A small network was shown many inputs. Here are its activations along a few directions, one row for each input.
In each table, some parts of the input vary, and every possible input appears once, in random order.
A made-up example of a description, with smaller parts first: one of 6 places along a line, together with either a single point or one of 11 places along a line or (one of 3 separate values, together with one of 5 places around a ring).
Shared parts are said once, and a part with two or three values counts as separate values.
In the rows, 128 means zero.

Other details of the inputs shift rows strongly along three fixed directions, in all tables alike. That doesn't count.

A family of inputs:
row 1: [130 127 122 143 126 147 150 117 123  90 138]
row 2: [117 112 123 139 148 142 147 108  90  81 156]
row 3: [148 139 104 142 126 150 151  99 127 101 150]
row 4: [183 161 128  93 129 125 117 117 158 143 106]
row 5: [121 128 157  96 130 112 119 152 133 163 101]
row 6: [174 145 135  83 161 111 126 115 118 144 122]
row 7: [109  98 124 162 162 150 132 139  93  80 137]
row 8: [177 155 132  79 146 114 113 116 132 156 114]
row 9: [106 115 158 101 139  85 104 153 117 165 106]
row 10: [162 127 124 123 173 106 112 138 122 134 114]
row 11: [103  96 142 127 165 108 121 122  81  77 145]
row 12: [203 172 114 100 136 105 132 112 166 144 120]
row 13: [142 136 115 143 123 148 152 112 135  96 137]
row 14: [ 61 105 134 163  80 129 131 157 142 154 136]
row 15: [ 68 106 146 140  99 111 119 162 127 159 126]
row 16: [136 121  97 164 137 158 134 123 121 107 141]
row 17: [132 126 110 142 123 149 136 100 121 100 145]
row 18: [130 131 109 147 125 148 143  98 118 100 148]
row 19: [ 64 108 156 132 100 130 118 162 126 154 114]
row 20: [ 96 112 175  88 141 105 102 161 110 159  99]
row 21: [127 167  84 183  20 157 130 125 227 179 132]
Description of these inputs: one of 3 separate values, together with either a single point or one of 6 places along a line.
Q: Change only the choice among 3 separate values in row 11. List by row number the other rows that result.
A: row 4, row 17
Q: List by row number the other rows that have the choice among 3 separate values in common with row 10.
A: row 9, row 11, row 12, row 14, row 15, row 21

A family of inputs:
row 22: [193 168  95 127 149 124 145 105 145 127 134]
row 23: [198 138 134  75 193 103 126 119 117 147 112]
row 24: [124 114 118 134  96 154 110 141 162 169 119]
row 25: [ 99 151 121 145  44 153 147 115 177 173 119]
row 26: [186 174  95 138 129 165 126 100 158 108 125]
row 27: [131 117  91 173 140 132 131 104 130  65 157]
row 28: [177 156 118  95  86 116 130 107 172 152 129]
row 29: [102 106 117 159 125 124 110 138 116 105 144]
row 30: [130 137 142 120 120 126 115 149 134 184 101]
row 31: [130  99 164  60 180 110 127 114  63  82 138]
row 32: [ 67  85 137 151 118 116 115 157 115 145 146]
row 33: [179 171  95 149 110 137 140 111 172 153 133]
row 34: [148 129  99 161 147 131 130 109 117  67 158]
row 35: [127 129 133 118 114 107 101 151 164 193  98]
row 36: [ 56  91 169 126 141  92  84 179  99 153 110]
row 37: [ 68 104 155 142 113 136 147 171 127 118 105]
row 38: [109 105 106 168 109 175 142 120 124 107 155]
row 39: [147 117 119 139 183 120 138 108  73  70 146]
row 40: [119 138 147 111 132  99  91 158 143 188  93]
row 41: [ 64  80 147 137 128 148 130 162 101 146 138]
row 42: [143  97 146  90 204 120 110 120  74  83 122]
row 43: [179 166 105 133 113 162 118 119 167 149 119]
row 44: [ 43  91 186  87 108 123 106 162  90 153 127]
row 45: [ 73 102 153 164  96 122 130 171 144 111 122]
row 46: [201 155 152  65 191  75 130 147 135 111  96]
row 47: [136 114 131 126 160 143 128 128  89  91 140]
row 48: [135 125 129 120 102 104 104 162 167 191 112]
row 49: [113 150 156  87  80 114 119 139 162 209  93]
row 50: [166 159 136  85 137 101 131  98 129 128 128]
row 51: [178 145 148  79 179 103 102 130 114 158  89]
row 52: [105 116 114 146  76 162 156 101 127  93 153]
row 53: [113 147 170  78 116  73 101 148 143 190 109]
row 54: [123 131 177 104 125  91 112 177 157 168  81]
row 55: [116 141 106 171  79 142 123 139 176 165 118]
row 56: [169 140 115 113 159 105 120 121 127 124 137]
row 57: [198 156 132  78 183 122 104 118 120 121 103]
row 58: [106 110 118 151 136 127 129 129 109 120 140]
row 59: [125 138 101 160  88 136 118 133 174 158 121]
row 60: [158 158  72 183  88 179 164 102 173 127 144]
row 61: [ 98 116 123 162 132 148 128 126 114 106 124]
row 62: [135 123 104 161 151 134 144 109 102  71 148]
row 63: [178 146 148  72 178  77 102 145 122 166 112]
row 64: [168 144 108 121 132 121 138 126 159 164 126]
row 65: [ 66 106 144 150 119 141 129 152 102 149 130]
row 66: [118 108 142 123 162 137 122 137  78 100 134]
row 67: [132 133 119 131 136 129 159  79 103  68 152]
row 68: [ 39 101 164 126  78 151 125 147 109 146 133]
row 69: [142 134  96 159 136 176 156 110 113  87 158]
row 70: [111 111 107 152  85 137 147 104 133  73 176]
row 71: [121 119 107 177 125 134 138 123 117  96 150]
row 72: [115 106 164 103 175 128 141 158  90  75 116]
row 73: [ 73  90 177 139 120 141 126 173 116 109 112]
row 74: [100 146 117 150  47 128 133 125 184 160 141]
row 75: [145 116 131 119 188 143 142 118  69  84 147]
row 76: [ 41 105 185 104 108 127 114 155  94 157 122]
row 77: [140 112 130 120 187 141 122 115  76  67 138]
row 78: [116 134 119 150 105 130 133 145 149 173 131]
row 79: [131 117 119 135 168 109 115 120 103  84 130]
row 80: [139 123 106 149 149 151 131 105 106  69 136]
row 81: [192 151  68 164 117 137 139  91 180  95 151]
row 82: [111 107 160  84 166 115 138 108  71  94 129]
row 83: [ 68  95 169 149 111 135 134 169 123 119 103]
row 84: [135 127 151  93 134  84  89 170 138 189 101]
row 85: [113 131 128 144 106 117 123 157 150 180 129]
row 86: [162 172  94 142  60 178 159  78 181 124 144]
row 87: [ 96 121 140 119 122 103 134 113 109 109 143]
row 88: [ 33 102 149 152  87 125 139 133 108 129 140]
row 89: [119 106 120 141 153 138 127 114 112  94 123]
row 90: [195 163 115 109 151 123 126 115 136 140 111]
row 91: [168 160 128 118 120 116 148 146 178 134  98]
row 92: [132 122 102 153 137 169 145 108 104  76 157]
row 93: [127 120 169  71 201  75 128 106  61  93 126]
row 94: [176 145 107 127 108 152 125 127 165 153 123]
row 95: [161 134 119 115 155 110 114 117 141 127 113]
row 96: [ 57  85 122 180  97 158 128 144 126 131 130]
row 97: [ 61 106 129 174 102 132 115 151 123 132 123]
row 98: [165 124 114 112 157 104 130 127 134 133 142]
row 99: [105 106  97 182 106 172 156 111 129 104 153]
row 100: [ 55  88 115 184  95 143 135 143 126 134 151]
row 101: [112 117  89 185 119 147 151 120 127  86 175]
row 102: [160 139  73 182  86 155 149 104 175 120 141]
row 103: [165 172 114 113  77 115 134 102 181 152 135]
row 104: [115 141 182  46 107  62  87 164 144 221  98]
row 105: [163 157  80 164 104 166 152  98 161 124 141]
row 106: [140 130 148  97 188  93 141  90  71  65 144]
row 107: [197 150 114 103 148 125 130 113 144 145 108]
row 108: [194 167 112 115 154 132 143 110 143 148 122]
row 109: [175 157 171  28 161  98 109 120 116 165 101]
row 110: [ 66  92 164 115 142 133 107 167  83 165 125]
row 111: [125 128 140 112 168 124 153  86  75  64 143]
row 112: [118 146 123 139  88 139 111 147 168 186  94]
row 113: [169 177 116 111  89 141 144  93 166 140 128]
Q: Changing only one part turns row 92 into row 56. The same change can be made to row 86. Which row results?
A: row 87
Q: Changing only one part turns row 64 into row 98. The same change can be made to row 50. Which row results?
A: row 104
Q: What do these inputs look like to the network?
A: one of 4 places along a line, together with either one of 2 separate values or one of 6 places along a line or (one of 3 separate values, together with one of 5 places along a line)
Q: Change only the choice among 3 separate values in row 94. List by row number the other rows that result.
A: row 47, row 66
Q: Change only the place on the line of 6 in row 25. List by row number the other rows that result.
A: row 49, row 52, row 82, row 111, row 113
Q: Change only the choice among 2 separate values in row 72. List by row number the other rows that result.
A: row 73
